These are the activations of a small neural network, seen along a few directions. Each row is one input.
In each table, some parts of the input vary, and every possible input appears once, in random order.
A made-up example of a description, with smaller parts first: one of 3 separate values, together with either a single point or one of 11 places around a ring or (one of 6 places along a line, together with one of 8 places around a ring).
Shared parts are said once, and a part with two or three values counts as separate values.

Other details of the inputs vary at random and push rows far along three fixed directions, the same in every table; ignore that.

Table:
R1: [ 17 -16  -2   9   1  22  -7  42 -44 -27  -3  32 -22]
R2: [ -9  17 -21 -11  -4  32   3  15 -55 -11 -22  11 -40]
R3: [ 31  14  12 -26   1 -31   3 -26  62  41 -20  27  29]
R4: [  2 -35  53  23  25 -23 -32 -29  13   4  50 -20  18]
R5: [-42  -3   0  51 -16  26  -3   5 -35 -28  49 -42 -10]
R6: [-25  -9   5  28 -14  13 -22 -14 -14  -1  23 -23   1]
R7: [ 53   7 -14 -30 -11  -1  -9  17  29   7 -25  51  16]
R8: [-71 -12 -20  40  -3   3   6  20 -29  -4  22 -41 -13]
R9: [ -9   5 -23 -18  -8  32   0   9 -53 -14 -34  -1 -38]
R10: [ 11  22 -20 -19 -25 -12  13 -24  69  36  -7  -1  38]
R11: [-29  28 -30  -5   1   1  24  21  20   6 -33 -14  -3]
R12: [  5 -16  11   6  22  -1   1   4 -41  -8   9 -11 -16]
R13: [-34 -24  19  26 -21  -1 -11 -14   2   5  26 -30   3]
R14: [ 34 -27  22  -3  27 -11 -23  20  -4 -18  16  25  16]
R15: [ 49   8 -11 -36 -14  -4 -10  15  26   4 -30  48  21]
R16: [-31  23 -52 -30  16  17  29  31 -25   2 -39   3 -26]
R17: [-16 -36  34  37  -2 -11  -7 -12 -17  -1  53 -27  -3]
R18: [-58 -19  11  52   7   7 -14  16 -37 -11  34 -41 -19]
R19: [-16  12 -51  -3  -5  21  16  66 -18 -10 -37  35 -22]
R20: [-36 -23  14  35  18   5   3   9 -27 -15  54 -36 -13]
R21: [-61  21 -40  13 -30  -3  37  20  46  29   1 -22   4]
R22: [ 17 -33  38  25  -7  -9 -24 -40  -4   2  57 -24  22]
R23: [  1 -12  30  22  16 -21 -14 -12  10  12  26  -9  13]
R24: [ 63 -14  21 -24   3  -6 -14  11   1 -10 -18  49  13]
R25: [ -3  19   5  -8 -29 -37  10 -32  94  45   3   5  48]
R26: [-18  -3 -23  22  -7 -15  -2  42  43  13   7  10  25]
R27: [ 45 -17  30 -19   9  -1  -1 -20 -31  -4   0  13 -11]
R28: [  0  -6 -17  22 -25   0 -17  16  42   9  23  11  36]
R29: [ 10   5   1 -18  37   8  -1   7 -33  -8 -14  15 -20]
R30: [ 26  10   5 -14  32  -4   4   0 -29 -12 -22  14 -14]
R31: [  0  30 -21 -25 -25   1  14  -7  43  15 -27   0   9]
R32: [-22  26 -51 -27 -19  26  24  21 -29   4 -38   5 -30]
R33: [ -8   8 -17 -30   4 -33  10 -19  71  40 -12   0  38]
R34: [  3   2   4   2  17  12   8   7 -52 -23  -9   9 -34]
R35: [-53   9 -23  20 -30  12  28  17  10  11  14 -23  -9]
R36: [ 65 -20  64 -11  13 -21 -23 -45   8  11  18  22  15]
R37: [ 12 -36  36  25  -7 -11 -29 -44  -5  -1  52 -24  24]
R38: [ 44   5  23 -24  10  -1   1 -23  -9 -15 -21  21 -10]
R39: [-15 -22   4  34   2 -10 -16  39  -2 -12  24  -1  15]
R40: [-13 -36  33  28  -9  -6 -13 -21 -23  -5  44 -23  -1]
R41: [ 20  11   0 -16   2  14  -1  -8 -38 -16 -11  14 -23]
R42: [ 15  10  -5 -25  -2  20  -7  -4 -33  -3 -31  15 -26]
R43: [-33  26 -40 -16  -2  22  19  28 -25   5 -53   9 -35]
R44: [ -3  31 -30 -25   4   5  25   9   2  -4 -50  16 -19]
R45: [-15   9  10  14 -23  -9  14  -9  41  11  20 -13  17]
R46: [ 20   9   2 -24  40   0   3  -2 -25 -14 -16  17 -13]
R47: [ 33 -30  40 -12  35 -14 -24 -28  -7  -5  11  -4   6]
R48: [ 39 -22  63  20  -6 -17 -22 -42  17  -7  62 -15  22]
R49: [-36  38 -42 -11 -36  -3  18  -3  56  19 -22  -6  12]
R50: [-31 -25  16  27  -5   0  -9  -5 -14  -2  19 -27  -9]
R51: [-65  31 -40   8  -8  -6  29  21  57  19   4 -25  17]
R52: [ 45 -17  53  -3   6  -6  -9 -30  -2 -12  13   0   2]
R53: [ 60  10  25 -24  34 -14   6 -12   0  -7 -19  17   3]
R54: [  8   1   4  12   3  16 -11 -15 -38 -21  13  -5  -8]
R55: [ 29   5  13 -17  15   6  10  -2 -19 -15 -26  10 -20]
R56: [-65  19 -51   1 -47  -2  17   3  41  32  -6 -21  13]
R57: [ 42 -11  15 -29  17 -11   1 -20 -16   3 -22  20  -6]
R58: [ 76 -14  44 -22  38 -21  -3 -25  -3   0   0  14   5]
R59: [-52 -23  -2  45 -19  25 -20  -3 -44 -19  34 -46 -12]
R60: [ 13  19 -18 -12   5  25   1  -6 -37 -28 -26   5 -20]
R61: [-18  -6  11  32 -19   8 -11 -17   7  -9  35 -35  13]
R62: [-45 -10  10  29 -22   4  -7  -3   2  10  21 -22  -4]
R63: [-18  18 -18  -5 -39 -15  17 -14  73  38  12 -12  29]
R64: [-55 -15 -27  42   1  10  -5  59  -3 -13  35  -6  -1]
R65: [ 13   8 -19  -5 -37 -24 -13   0  96  33   1  21  71]
R66: [ 12  13  -6 -26  33  12  11  10 -21 -19 -28   4 -20]
R67: [ 42  -4  29  -7  38 -10  -8 -15 -22 -23  -9   6 -10]
R68: [-23   3 -26  -6  19  24   7  27 -59 -17 -41 -10 -40]
R69: [ 31  23  -6 -43  31 -14   9 -14  29   1 -37  22   7]
R70: [ 12  22 -14 -17 -12  -3  -4 -22  35  27 -16  13  24]
R71: [ 10  17  -5 -10  12  16  22  15 -32 -19 -23  10 -29]
R72: [ 18   3 -20 -17  -2  -1   4  39   5  -4 -34  41   3]
Each input here is: one of 6 places along a line, together with either one of 2 separate values or one of 10 places around a ring.
- The inputs of R27 and R32 match in every part but the place on the line of 6. If R24 is changed in the same way as R27 into R32, which row does it become? => R15
- The inputs of R43 and R6 match in every part but the place on the line of 6. If R21 is changed in the same way as R43 into R6, which row does it become? => R10
- A walk changes only the place on the line of 6. It starts at R61 and steps to R31. List the rest of the walk in order. => R52, R55, R11, R66
- Change only the place on the ring of 10 in R53. List by row number the other rows that result. => R8, R11, R12, R18, R23, R30, R58, R67, R68
- Change only the choice among 2 separate values in R1. List by row number the other rows that result. => R24
- Change only the place on the line of 6 in R37. List by row number the other rows that result. => R8, R33, R40, R56, R57
